These are the activations of a small neural network, seen along a few directions. Each row is one input.
In each table, some parts of the input vary, and every possible input appears once, in random order.
Descriptions start from the smaller parts, as in this example, which fits no table here: one of 8 places around a ring, together with either a single point or (one of 2 separate values, together with one of 4 places along a line) or one of 11 places around a ring.
Shared parts are said once, and a part with two or three values counts as separate values.
In the rows, zero is written as 128.

A family of inputs:
r1: 154	120	71	136	92	111	137	147	84	98	121	164	98	92
r2: 124	118	131	112	133	159	90	131	154	150	125	116	100	122
r3: 153	110	90	141	106	108	151	156	124	103	134	144	121	104
r4: 103	105	150	151	141	97	177	135	162	133	163	91	182	136
r5: 123	105	127	137	144	101	160	140	146	139	154	112	174	113
r6: 138	219	174	155	165	92	130	88	53	95	49	174	168	228
r7: 107	127	160	112	148	158	118	105	148	161	142	106	130	129
r8: 137	93	98	136	132	100	145	161	150	125	139	121	137	106
r9: 85	130	184	131	140	151	128	105	164	157	148	84	142	154
r10: 141	136	122	103	111	166	87	127	131	128	120	139	91	118
r11: 142	144	101	93	95	165	85	113	92	119	113	157	66	107
Describe the family of inputs behind these rows. -> either a single point or (one of 2 separate values, together with one of 5 places along a line)
Start at r11 and move only the place on the line of 5, one step at a time. The first step leads to r10. Which rows follow, in order? -> r2, r7, r9

A family of inputs:
r12: 144	88	35	184	15	23	194	198	87	23	103	138	85	128
r13: 99	96	135	158	87	137	206	159	172	158	206	126	175	92
r14: 120	172	119	75	93	161	107	79	50	89	86	162	89	150
r15: 73	146	161	147	125	163	73	94	141	147	124	93	95	138
r16: 144	63	76	149	150	96	172	157	154	173	172	101	181	61
r17: 174	186	164	141	187	96	54	130	103	108	66	183	134	186
r18: 127	176	197	139	113	133	64	105	101	120	124	147	132	191
r19: 116	166	218	122	169	128	148	103	132	91	102	109	156	187
r20: 65	112	169	136	157	136	125	78	143	146	143	73	127	153
r21: 115	71	156	110	117	141	154	123	219	129	168	79	130	122
r22: 83	179	142	161	130	110	185	93	89	108	145	132	204	161
r23: 141	118	83	81	72	212	120	138	117	105	162	121	79	68
r24: 192	70	42	67	128	173	96	172	122	132	122	128	81	41
r25: 128	181	102	167	188	76	189	104	86	106	86	174	206	163
r26: 76	151	134	162	95	98	187	87	116	187	166	86	176	114
r27: 172	70	117	115	161	140	67	202	185	161	145	99	104	64
r28: 130	26	115	109	180	109	119	182	214	179	152	114	130	105
r29: 203	198	76	106	147	126	89	108	48	112	64	199	93	165
r30: 104	98	159	83	108	146	93	156	194	113	176	118	102	91
r31: 114	140	128	114	68	202	111	85	77	155	105	145	65	87
r32: 168	180	159	162	197	82	135	132	139	146	71	162	144	220
Describe the family of inputs behind these rows. -> either a single point or (one of 4 places along a line, together with one of 5 places along a line)

A family of inputs:
r33: 119	97	93	133	113	93	144	178	160	107	156	103	101	108
r34: 116	119	97	124	161	126	168	132	159	180	153	105	197	117
r35: 131	97	119	136	77	163	95	151	122	115	137	116	69	81
r36: 108	158	176	126	119	132	155	93	142	125	145	111	137	137
r37: 173	130	85	100	144	127	124	145	110	142	126	184	121	77
r38: 153	98	83	139	132	137	108	182	152	150	102	169	83	72
r39: 104	143	119	141	143	80	139	116	100	85	88	128	145	181
r40: 110	151	143	132	96	149	154	107	97	81	139	126	126	145
r41: 117	121	152	164	196	105	129	100	122	160	89	114	191	179
r42: 146	83	88	138	97	109	126	183	146	114	122	146	90	94
r43: 161	165	117	92	121	172	124	94	86	140	109	167	92	122
r44: 146	152	91	97	104	171	100	115	101	153	133	151	104	93
r45: 102	77	158	138	102	133	122	142	160	139	181	98	98	106
r46: 112	137	171	167	152	91	136	131	115	118	101	108	175	180
r47: 136	123	151	118	150	88	186	116	132	107	123	117	170	153
r48: 116	87	123	141	122	88	152	165	185	145	156	84	126	112
r49: 117	123	120	120	99	128	129	115	103	98	188	125	121	90
r50: 135	160	118	122	90	157	139	99	97	102	108	137	110	130
r51: 150	121	152	149	180	138	175	116	136	151	128	115	183	153
r52: 149	163	149	145	135	148	62	110	69	143	88	165	96	147
r53: 90	158	142	150	98	117	106	106	95	109	118	137	123	186
r54: 169	157	94	102	162	137	150	125	108	126	82	177	112	123
r55: 113	111	141	126	134	93	161	161	149	124	160	129	174	107
r56: 75	150	182	157	167	153	105	100	124	171	105	115	162	165
r57: 104	137	155	109	107	117	141	124	133	143	184	95	152	107
r58: 133	160	133	138	93	125	94	96	68	118	91	135	111	171
r59: 130	159	112	147	124	87	115	129	102	107	61	163	134	166
r60: 125	143	103	111	78	156	110	123	108	115	140	143	114	79
r61: 103	159	191	150	118	109	120	101	118	142	127	111	145	177
r62: 90	134	149	95	147	154	140	120	141	185	171	106	156	102
r63: 181	96	131	85	178	131	66	138	224	91	103	114	125	186
r64: 142	122	101	110	100	165	89	140	133	164	130	135	53	86
r65: 172	161	123	141	165	103	102	125	84	142	75	171	110	158
r66: 109	141	167	107	149	164	165	82	132	163	138	117	155	145
r67: 139	126	164	97	144	190	36	129	215	94	118	115	106	157
r68: 108	92	123	129	98	122	116	141	132	111	182	98	74	100
r69: 81	78	152	113	152	160	125	143	166	181	152	87	123	101
r70: 140	106	103	143	116	86	145	146	119	94	167	131	152	105
r71: 150	133	71	111	91	110	147	155	124	113	127	153	146	102
r72: 136	146	109	144	132	101	173	123	118	73	134	128	137	143
r73: 127	62	123	143	179	126	145	151	179	168	150	88	136	97
r74: 159	137	102	147	116	134	158	128	109	88	90	159	139	135
Describe the family of inputs behind these rows. -> one of 2 separate values, together with either a single point or (one of 4 places along a line, together with one of 5 places along a line)
Changing only the choice among 2 separate values turns r53 into r39. The same change can be made to r35. Which row results? -> r42
Changing only the choice among 2 separate values turns r48 into r45. The same change can be made to r59. Which row results? -> r58
Which other rows does r67 become when the choice among 2 separate values takes its other values? List them by row number. -> r63

A family of inputs:
r75: 154	117	55	145	73	93	173	163	115	119	129	152	114	94
r76: 82	98	152	97	105	185	95	116	191	184	184	67	113	100
r77: 122	107	95	63	78	196	72	144	165	140	142	124	54	70
r78: 189	142	92	143	101	75	142	140	85	74	121	164	133	152
r79: 162	168	109	138	134	122	131	93	49	101	85	180	98	158
r80: 106	68	129	140	152	144	154	137	177	158	184	80	153	75
r81: 98	155	171	140	199	107	143	108	113	132	89	133	185	173
r82: 100	193	233	118	164	161	107	78	127	137	100	125	141	203
r83: 161	86	78	106	106	141	129	152	133	135	153	144	78	57
r84: 113	128	139	168	157	73	159	138	135	100	121	101	206	163
r85: 134	184	174	110	132	163	55	107	82	108	73	174	79	169
r86: 112	89	109	167	134	77	176	159	165	147	154	92	180	122
Describe the family of inputs behind these rows. -> one of 2 separate values, together with one of 6 places along a line
Changing only the choice among 2 separate values turns r86 into r75. The same change can be made to r81. Which row results? -> r79
Which other rows does r85 become when the choice among 2 separate values takes its other values? List them by row number. -> r82
